Questions about the table below.
1) Give the top-right entry.
2) Give the bottom-right entry.
3) Give the last entry of the largest entry's row.
4) Give the entry just right of 5.
5) Give the entry in the bottom-left corner.
6) Give the entry just left of the smallest entry.
7) Give the entry just right of the smallest entry.
8) Give the entry directly above the largest entry.
[[ 39  36  19 -45  -5 -77   0   6  27  14]
 [ 57 -45  14   4  24 -37  -3 -14   0 -64]
 [ 10  -2  13 -15  27 -71  12 -27  40  -1]
 [-39  19   3 -34   5   6  19 -12  -8  -5]
 [-23  31  46 -47 -18  56 -53 -11  38  -4]
 [-51 -78   0  35  26 -19 -30 -11  28   4]
 [-37  65  19  -6  44   3   6   0 -78  46]
 [ -9 -37  47  -7 -17 -31  -6 -45  58  26]
 [ 20  21 -86 -72  48  12 -10  75  23 -19]
 [ -8 -28   3 -35  23 -50  11 -21 -57 -29]]
1) 14
2) -29
3) -19
4) 6
5) -8
6) 21
7) -72
8) -45

Read these off the array that follows.
1) Give the top-right entry.
2) Give the largest entry in the last column.
3) Give the entry in the bottom-right corner.
4) Give the first entry on the main diagonal.
5) Give the fifth-last entry, reading row by row.
6) Give the entry in the bottom-left corner.
5  5  5  5  5  5  5  5  5  5  5  5  5  5
6  5  4  4  6  6  6  6  6  5  7  6  5  5
6  6  5  5  6  4  5  5  5  6  4  6  5  5
5  6  7  8  4  5  4  4  4  7  3  5  5  7
5  5  5  5  5  5  5  5  5  5  5  5  5  5
5  6  7  7  4  5  4  5  5  6  4  5  5  6
5  5  5  5  5  5  5  5  5  5  5  5  5  5
6  7  4  5  7  3  6  4  5  7  3  8  4  5
5  4  6  5  4  7  5  6  5  4  7  4  6  6
5  5  5  5  6  5  6  5  6  5  6  6  5  5
6  7  4  5  7  3  6  4  5  7  3  8  4  5
6  5  3  2  8  6  8  7  7  4  8  6  6  4
5  5  5  5  5  5  5  5  5  5  5  5  5  5
4  4  7  6  3  9  5  8  6  2  9  2  7  6
1) 5
2) 7
3) 6
4) 5
5) 2
6) 4

Questions about the matrix below.
1) Give the entry just right of the smallest entry.
2) Give the minimum.
3) Give the entry just left of -104.53.
[[ -68.90 -130.11  164.34  -45.22    6.79   87.46  -86.02  155.53   -9.12
  -130.95   17.66]
 [-183.73   -0.57   40.95  -31.37    9.98  -25.84   54.92   45.92  -32.22
  -104.53  -71.94]
 [-265.12   52.36   69.09  -21.21  -69.54  -67.06  177.46   -7.78   29.62
  -124.38 -143.80]
 [-268.09   52.53   57.48  -33.11  -38.72  -62.50  154.72   11.82   11.75
  -139.58 -132.22]]
1) 52.53
2) -268.09
3) -32.22

Questions about the grid below. Indices start at 0.
1) What is the entry in row 2 and column 0?
2) What is the top-right entry?
3) What is the entry at row 0, column 0?
4) What is the entry in row 0 and column 2?
5) What is the entry just right of the smallest entry?
6) What is the centre entry?
7) What is the entry just left of 19.8?
8) What is the entry at row 2, column 1?
array([[ 11.5,   8.7,  11.8,   0.9,  12.1,  -5.5,  16.2],
       [ -1.5,   8.0,   4.4,   0.9,   1.2,  12.8,  -2.3],
       [ 14.9, -15.5,   1.7,  -4.5,  21.7,  21.5,  11.3],
       [  4.3,   6.7,  -4.1,   7.8,  -0.7,  26.4,   5.9],
       [ 17.4,  -5.4,  10.8,  13.2,  19.8,   3.2,  12.4]])
1) 14.9
2) 16.2
3) 11.5
4) 11.8
5) 1.7
6) -4.5
7) 13.2
8) -15.5

Questions about the matrix below.
1) Read off the entry directly above the centre entry.
2) Read off the entry in the bottom-left corner.
3) Read off the smallest entry in the last row.
4) Read off the first entry of the largest entry's row.
5) Read off the entry in the bottom-right corner.
6) Read off the entry directly above 5073.
7) Read off the entry in the top-right corner.
8) Read off the entry just right of 7084.
array([[7084, 9064, 8139, 5980, 6108],
       [1918, 6860, 3500, 5972, 5970],
       [4391, 2526, 5073, 6189, 5624]])
1) 8139
2) 4391
3) 2526
4) 7084
5) 5624
6) 3500
7) 6108
8) 9064

Questions about the row below.
1) Report the entry just left of the largest entry.
2) Report the entry just right of 6.
array([-21,   6,  16, -74])
1) 6
2) 16

Questions about the table below.
1) Give the entry directly above the largest entry.
2) Give the 3rd smallest entry.
3) Give the entry in the top-right corner.
4) Give the 3rd entry on the main diagonal.
5) Give the entry directly below the largest entry.
6) Give the entry just right of the smallest entry.
7) Give the 3rd entry on the diagonal from the top-right corner.
8) Give the bottom entry of the column that holds the largest entry.
[[ -6  13 -46  15  27  -1 -18 -18 -14]
 [-30  19 -38  20   6  66  42   9  -5]
 [-24 -43  41 -13   9   3 -44   2   4]
 [ 14  28   3  32  12 -11 -21 -40 -39]
 [ 17  -1   2 -28  12  -4   3  66  -6]
 [ 13  19  41   6 -17  -7  35 -28  -3]
 [ 39 -15  22  20   6  10  -5  -1  71]
 [-81  19  28   6   9 -14 -17  -4  -5]
 [-11  39 -49  19   7 -13 -43  11  -1]]
1) -3
2) -46
3) -14
4) 41
5) -5
6) 19
7) -44
8) -1

Read these off the table that follows. Indices start at 0.
1) Give the entry at row 2, column 0.
2) Give the entry directly above 4.518.
3) Give the entry in the bottom-right corner.
4) Give the entry in the top-right corner.
5) Give the bottom-left entry.
6) Give the top-left entry.
7) Give the entry just right of 8.455.
8) Give the entry directly below 6.968.
[[  2.819   3.096  10.085  -2.363   5.519   3.674   5.441]
 [ -2.483  11.046   5.058  -0.025   3.182  -8.632  -1.239]
 [  8.455   6.722  -5.034  12.394   4.518  -4.837   3.637]
 [ -6.345  14.222   4.202   0.474   0.696  -9.440   0.163]
 [  3.490   3.292   3.695   3.641   3.499   3.394   3.325]
 [  3.234   3.167   3.394   3.596   3.580   3.272   3.250]
 [ 10.682  -2.593   1.054   8.265   3.528  11.713   6.968]
 [  0.932   3.051  -0.979   6.903  -2.561   7.236   0.200]
 [ -8.695  14.372   5.984  -3.421   0.320 -16.403  -1.323]
 [  3.214   3.863   2.764   2.845   3.805   4.013   2.888]
 [ -1.660  14.892   1.416   3.843   2.837 -11.352   3.519]
 [  2.757   3.337   3.948   3.644   3.146   3.946   2.090]
 [ -2.466   3.554 -14.921  17.055 -11.346   2.113   2.042]
 [  3.885   3.173  14.143  -5.943   8.883   5.402   6.813]
 [  6.290   2.825   2.087   5.952   1.142   4.128   3.980]]
1) 8.455
2) 3.182
3) 3.980
4) 5.441
5) 6.290
6) 2.819
7) 6.722
8) 0.200

data =
17,7,-45,-14,18,-21,5,-6
7,20,0,13,57,-2,2,-18
-48,44,-23,-74,-58,2,-37,-54
-27,-88,16,4,16,21,35,-11
6,24,25,-84,-67,-28,-16,-43
21,5,-44,-15,18,-22,5,0
Rows and columns are numbered from 0.
Read off the entry in row 0 and column 1.
A: 7
The entry directly above the largest entry is 18
The entry directly above -37 is 2
The top-right entry is -6
The bottom-left entry -> 21
Read off the entry directly below the smallest entry.
A: 24
Read off the entry directly below -21.
A: -2
The entry at row 2, column 0 -> -48
The entry directly below the largest entry is -58
Read off the entry at row 2, column 1.
A: 44
Read off the entry at row 0, column 2.
A: -45
The entry in row 2 and column 2 is -23
Read off the entry just left of -22.
A: 18
Read off the top-left entry.
A: 17
Read off the entry just right of -22.
A: 5
Read off the bottom-right entry.
A: 0
